A small network was trained on invented records. Each row is its activation on one of them, seen along a few directions.
After each row come some of the record's fields: GELI, RAPU, RIF, FIZIG.
A field that a record lacks is written none.
The largest differences between rows may come from other fields.
In the rows, 500 means zero.
Random noise pushes rows far along 12 fixed directions. That doesn't count. These rows show it; they differ only by the noise:
[474 449 529 377 458 463 272 601 493 591 684 455 377 613 467 505 436 475
 773 524 542 618 357 557 814 428 437 623 507 544]
[290 659 484 282 308 276 307 391 455 404 429 675 641 664 578 435 535 451
 751 666 744 466 756 526 302 468 381 632 535 390]
[272 411 678 319 670 493 469 332 810 578 432 597 500 229 271 660 487 559
 694 599 628 664 534 588 612 554 308 585 521 467]
[412 393 852 523 420 555 584 587 744 629 671 471 719 561 337 536 398 535
 485 431 716 501 458 529 708 408 370 606 480 571]
[576 521 630 484 438 456 566 694 613 708 305 675 305 308 459 617 384 533
 510 496 533 478 655 542 260 353 352 473 410 430]
[452 474 595 371 574 397 414 636 556 483 544 352 561 500 569 465 592 528
 431 389 577 506 262 503 497 515 440 650 622 478]
[385 653 246 575 576 619 272 693 484 786 563 623 339 369 482 403 583 454
 386 382 575 488 306 595 301 578 446 460 162 416]
[526 624 371 544 498 674 409 487 439 621 653 583 338 388 516 615 418 406
 589 606 545 575 455 581 478 178 356 462 236 682]
[525 396 417 398 565 240 551 370 461 392 254 447 718 544 454 461 604 652
 388 492 528 336 620 540 327 674 629 688 811 415]
[394 551 665 356 578 578 559 414 776 474 500 479 807 325 623 577 569 718
 437 639 542 550 439 605 492 315 284 554 512 532]
[473 523 540 376 299 363 497 406 659 484 416 583 518 567 278 488 360 403
 540 560 715 347 730 519 341 461 406 612 512 459]
[423 382 443 508 678 527 368 511 425 651 591 550 375 410 371 619 485 507
 715 501 551 632 428 585 701 501 488 597 470 621]
[435 551 227 317 717 555 372 367 335 366 569 516 527 487 321 579 520 460
 627 538 577 391 435 594 343 338 513 608 463 785]
[662 383 694 774 329 466 539 753 317 815 649 420 450 782 427 403 456 452
 390 232 513 534 348 464 749 546 670 499 493 395]

[389 340 346 522 774 401 467 551 135 377 428 558 717 659 426 492 631 649
 616 381 495 362 582 508 450 734 783 591 683 643] | (GELI deg; RAPU peli; RIF luba; FIZIG pega)
[606 593 109 440 398 696 343 451 689 562 702 466 382 510 246 423 297 428
 446 593 513 281 403 660 543 357 456 549 213 676] | (GELI deg; RAPU none; RIF none; FIZIG pega)
[470 479 132 710 545 694 330 462 466 811 585 628 422 463 444 395 527 632
 543 551 354 589 477 651 760 736 627 396 245 412] | (GELI zava; RAPU seb; RIF luba; FIZIG none)
[267 595 651 548 502 451 399 460 291 639 446 763 634 593 627 487 641 604
 787 558 523 729 646 527 568 590 544 395 447 284] | (GELI zava; RAPU seb; RIF luba; FIZIG pega)
[576 571 582 494 312 491 647 270 606 410 537 288 454 630 261 357 477 228
 199 361 553 439 363 363 419 553 554 413 503 346] | (GELI deg; RAPU peli; RIF nutuk; FIZIG none)
[631 540 808 717 288 492 671 466 477 498 643 317 540 715 466 432 482 252
 244 301 573 517 333 347 582 480 590 448 527 397] | (GELI deg; RAPU none; RIF none; FIZIG pega)
[633 453 171 362 563 505 377 381 496 485 409 531 437 502 332 509 424 648
 615 634 324 382 561 660 574 496 595 568 532 570] | (GELI deg; RAPU diba; RIF luba; FIZIG nav)
[650 426 398 529 437 519 577 782 586 634 388 571 454 504 313 448 342 601
 349 370 498 202 610 553 307 511 545 515 413 554] | (GELI deg; RAPU diba; RIF luba; FIZIG nav)
[480 432 623 544 555 446 542 656 409 594 552 457 366 527 344 511 472 338
 481 259 623 523 388 423 443 509 525 513 490 530] | (GELI zava; RAPU diba; RIF luba; FIZIG pega)
[528 567 497 505 676 702 604  91 398 422 620 419 340 408 173 633 506 248
 518 479 459 641 309 461 563 375 551 346 391 636] | (GELI zava; RAPU none; RIF none; FIZIG none)
[553 643 327 402 454 403 452 214 408 267 373 457 466 535 650 442 609 441
 488 640 344 536 545 456 398 552 569 412 607 366] | (GELI deg; RAPU seb; RIF nutuk; FIZIG pega)
[590 584 591 703 274 565 639 416 298 466 644 530 805 769 665 474 471 507
 484 579 553 464 674 495 559 297 560 449 459 590] | (GELI zava; RAPU none; RIF none; FIZIG none)
[478 654 511 352 462 494 368 739 523 649 346 675 558 512 720 413 584 801
 619 568 319 510 509 621 411 497 471 408 418 265] | (GELI deg; RAPU none; RIF none; FIZIG pega)
[542 528 422 486 399 460 532 528 282 643 406 649 382 604 522 479 471 554
 681 561 411 544 674 507 448 405 540 378 449 423] | (GELI zava; RAPU diba; RIF luba; FIZIG pega)
[555 612 480 569 367 456 434 542 553 414 548 427 666 551 822 423 557 532
 353 563 520 448 488 516 469 490 459 582 524 455] | (GELI deg; RAPU none; RIF none; FIZIG none)
[530 444 423 418 535 510 618 409 393 561 406 533 444 621 125 435 460 493
 513 382 429 399 534 497 413 570 667 397 495 451] | (GELI zava; RAPU diba; RIF nutuk; FIZIG pega)
[269 640 510 490 571 375 440 470 392 522 313 683 543 443 618 435 720 473
 493 456 576 581 589 451 186 711 512 424 474 237] | (GELI deg; RAPU diba; RIF luba; FIZIG pega)
[501 590 309 472 285 468 396 385 561 427 506 549 632 704 402 352 440 469
 469 595 594 272 670 550 439 608 552 593 471 450] | (GELI deg; RAPU none; RIF none; FIZIG none)
[442 449 250 548 468 424 232 703 620 665 478 649 329 416 383 452 394 459
 548 487 655 369 612 595 455 722 460 670 375 478] | (GELI zava; RAPU none; RIF none; FIZIG nav)
[597 573 310 470 554 720 533 405 782 466 540 423 615 391 336 452 456 564
 184 505 411 292 368 611 406 472 502 466 352 585] | (GELI deg; RAPU none; RIF none; FIZIG nav)
[572 396 768 479 495 403 570 651 476 532 497 366 340 519 576 535 520 470
 533 389 425 647 350 390 651 488 491 494 659 415] | (GELI deg; RAPU diba; RIF luba; FIZIG pega)
[298 457 933 459 634 339 650 394 153 222 522 509 689 577 756 719 651 416
 806 535 657 758 618 312 507 310 462 518 765 668] | (GELI deg; RAPU seb; RIF luba; FIZIG pega)
[589 459 455 663 329 440 603 251 528 486 529 338 373 488 569 459 471 330
 354 570 495 611 526 399 638 543 498 451 541 400] | (GELI zava; RAPU seb; RIF nutuk; FIZIG pega)
[745 361 628 761 494 441 665 634 413 598 371 481 387 409 694 605 476 596
 403 468 319 583 600 456 606 522 601 431 615 461] | (GELI deg; RAPU seb; RIF luba; FIZIG nav)
[508 368 541 560 619 496 618 735 411 556 403 529 633 542 494 472 549 708
 433 346 422 366 518 499 430 612 638 476 561 526] | (GELI deg; RAPU seb; RIF nutuk; FIZIG pega)
[340 383 562 640 556 429 503 523 606 630 471 522 599 401 534 489 588 569
 435 469 626 569 543 513 595 773 487 583 537 387] | (GELI deg; RAPU none; RIF none; FIZIG pega)
[579 361 694 559 383 468 699 395 783 486 470 375 549 554 156 435 400 415
 258 355 557 364 503 416 581 706 579 517 599 398] | (GELI deg; RAPU seb; RIF luba; FIZIG none)
[409 529 702 685 270 377 561 346 368 434 674 502 600 628 657 579 451 205
 556 581 870 606 694 382 521 304 362 641 541 605] | (GELI zava; RAPU none; RIF none; FIZIG nav)
[318 463 467 708 608 456 365 788 386 621 527 641 384 311 762 572 566 462
 573 460 681 581 561 463 412 605 398 589 400 568] | (GELI deg; RAPU seb; RIF luba; FIZIG pega)
[378 440 949 453 633 658 885 570 746 499 494 454 721 369 218 593 469 490
 243 280 654 430 419 407 274 351 361 386 451 618] | (GELI zava; RAPU peli; RIF nutuk; FIZIG pega)
[414 521 669 522 336 468 609 595 651 403 610 370 691 582 627 398 503 407
 278 421 705 412 467 385 392 463 367 540 511 509] | (GELI zava; RAPU seb; RIF nutuk; FIZIG pega)
[382 609 351 520 481 531 242 441 359 380 801 431 363 592 539 475 512 168
 632 510 689 572 350 439 606 473 467 578 373 663] | (GELI deg; RAPU none; RIF none; FIZIG pega)
[206 523 629 636 338 547 677 150 473 449 589 654 907 644 484 485 522 449
 570 656 776 566 835 443 523 468 428 438 429 528] | (GELI zava; RAPU peli; RIF nutuk; FIZIG pega)
[645 466 808 506 406 430 696 498 644 388 463 329 682 626 354 471 465 450
 214 321 541 339 427 431 454 524 571 571 693 452] | (GELI deg; RAPU none; RIF none; FIZIG nav)
[554 501 335 372 361 557 520 174 871 326 518 402 736 504 443 425 403 609
 401 753 466 356 607 598 644 478 440 578 545 527] | (GELI deg; RAPU diba; RIF nutuk; FIZIG pega)
[505 409 484 555 629 435 548 538 236 560 475 541 483 520 457 584 521 506
 605 433 548 518 555 506 464 455 595 547 563 623] | (GELI zava; RAPU none; RIF none; FIZIG pega)
[456 801 384 231 331 484 318 450 444 203 618 511 520 640 612 471 446 296
 621 644 655 366 509 492 208 156 324 588 414 654] | (GELI deg; RAPU diba; RIF luba; FIZIG none)
[336 433 327 768 617 544 545 273 538 517 561 493 647 263 662 533 616 491
 328 600 656 602 567 500 538 619 430 558 445 565] | (GELI zava; RAPU peli; RIF luba; FIZIG nav)
[468 584 672 590 542 522 546 609 494 428 607 388 278 288 725 623 525 207
 371 414 636 642 314 335 327 294 304 479 434 607] | (GELI deg; RAPU seb; RIF nutuk; FIZIG pega)
[431 424 486 336 498 393 335 809 813 559 513 357 302 399 509 343 502 475
 401 358 544 467 264 469 534 753 367 598 531 328] | (GELI zava; RAPU diba; RIF nutuk; FIZIG pega)
[323 594 534 604 596 612 519 343 298 566 567 693 630 462 513 620 571 470
 652 563 620 634 601 543 447 373 481 439 343 603] | (GELI deg; RAPU none; RIF none; FIZIG nav)

Which values does each new row have?
[733 338 757 868 299 256 611 744 402 591 501 393  94 346 831 703 346 207
 410 457 657 667 631 309 532 380 355 661 660 543] | (GELI zava; RAPU none; RIF none; FIZIG none)
[717 450 462 406 278 354 478 469 590 508 451 397 395 609 471 435 371 506
 485 571 416 441 542 530 619 479 516 580 633 391] | (GELI zava; RAPU none; RIF none; FIZIG nav)
[593 494 340 516 512 492 531 318 463 302 533 385 500 462 487 548 463 402
 410 575 543 412 516 473 463 400 501 573 559 684] | (GELI deg; RAPU peli; RIF luba; FIZIG nav)
[344 492 477 610 510 440 422 447 505 532 520 492 717 464 803 434 673 639
 475 593 558 626 513 532 630 674 465 591 557 377] | (GELI deg; RAPU diba; RIF luba; FIZIG none)
[551 491 623 528 521 482 624 682 281 516 481 534 521 481 786 629 506 591
 605 547 487 586 576 456 415 166 416 450 521 665] | (GELI zava; RAPU peli; RIF luba; FIZIG pega)
[482 387 670 548 599 591 729 401 718 505 472 389 471 395 123 499 462 385
 234 294 524 446 388 411 468 673 540 401 503 467] | (GELI zava; RAPU seb; RIF nutuk; FIZIG pega)
[645 362 683 291 566 442 544 620 387 558 375 555 298 599 208 614 362 580
 818 418 337 540 542 527 624 411 602 470 652 519] | (GELI zava; RAPU diba; RIF luba; FIZIG none)
[398 632 886 427 549 732 592 310 377 348 794 386 668 745 329 514 571 335
 588 375 492 667 202 389 707 306 556 299 424 591] | (GELI deg; RAPU seb; RIF luba; FIZIG none)
[540 452 444 693 533 590 580 326 536 407 618 382 664 523 400 504 499 421
 279 471 555 402 455 486 583 578 611 568 525 629] | (GELI deg; RAPU none; RIF none; FIZIG pega)
[551 385 604 588 550 440 766 587 563 621 198 672 584 299 517 606 478 716
 397 501 463 449 798 527 250 501 471 444 558 439] | (GELI zava; RAPU diba; RIF luba; FIZIG nav)
[678 484 604 383 562 565 659 656 223 445 535 455 554 777 174 525 421 484
 504 246 443 288 409 484 349 273 696 443 548 723] | (GELI zava; RAPU none; RIF none; FIZIG nav)
[678 492 530 699 322 551 613 431 723 590 474 498 559 410 497 530 360 533
 296 597 528 413 640 564 561 465 456 553 454 479] | (GELI deg; RAPU none; RIF none; FIZIG none)
[489 674 482 486 630 745 587 436 613 375 549 545 471 237 422 656 448 356
 334 504 592 421 450 501 168 207 326 425 277 749] | (GELI deg; RAPU diba; RIF luba; FIZIG nav)
[457 496 393 708 545 533 585 421 455 498 478 547 671 379 651 553 568 530
 343 574 611 475 643 513 367 506 482 545 472 597] | (GELI zava; RAPU none; RIF none; FIZIG none)
[688 429 367 513 462 552 535 334 637 433 596 268 500 515 366 471 417 466
 311 522 415 414 375 532 687 495 553 566 573 588] | (GELI zava; RAPU none; RIF none; FIZIG nav)
[309 438 564 217 790 416 405 665 395 363 424 533 629 595 317 457 640 606
 671 281 516 392 387 492 374 724 647 565 641 536] | (GELI deg; RAPU seb; RIF luba; FIZIG none)
[626 554 325 406 317 566 425 305 591 521 534 505 378 584 412 471 356 515
 675 731 353 502 573 591 726 410 498 450 421 471] | (GELI deg; RAPU none; RIF none; FIZIG pega)
[437 597 515 423 296 550 353 552 641 536 683 458 644 710 519 343 484 514
 508 526 566 463 404 549 656 499 445 534 405 428] | (GELI deg; RAPU none; RIF none; FIZIG nav)
[ 76 586 574 367 341 398 316 409 784 525 546 665 588 430 591 464 507 398
 727 711 860 637 704 500 485 609 160 606 396 370] | (GELI zava; RAPU none; RIF none; FIZIG pega)
[523 460 752 731 365 475 562 770 425 660 560 550 694 626 736 470 529 617
 439 426 575 506 549 488 591 500 501 546 511 454] | (GELI deg; RAPU none; RIF none; FIZIG none)
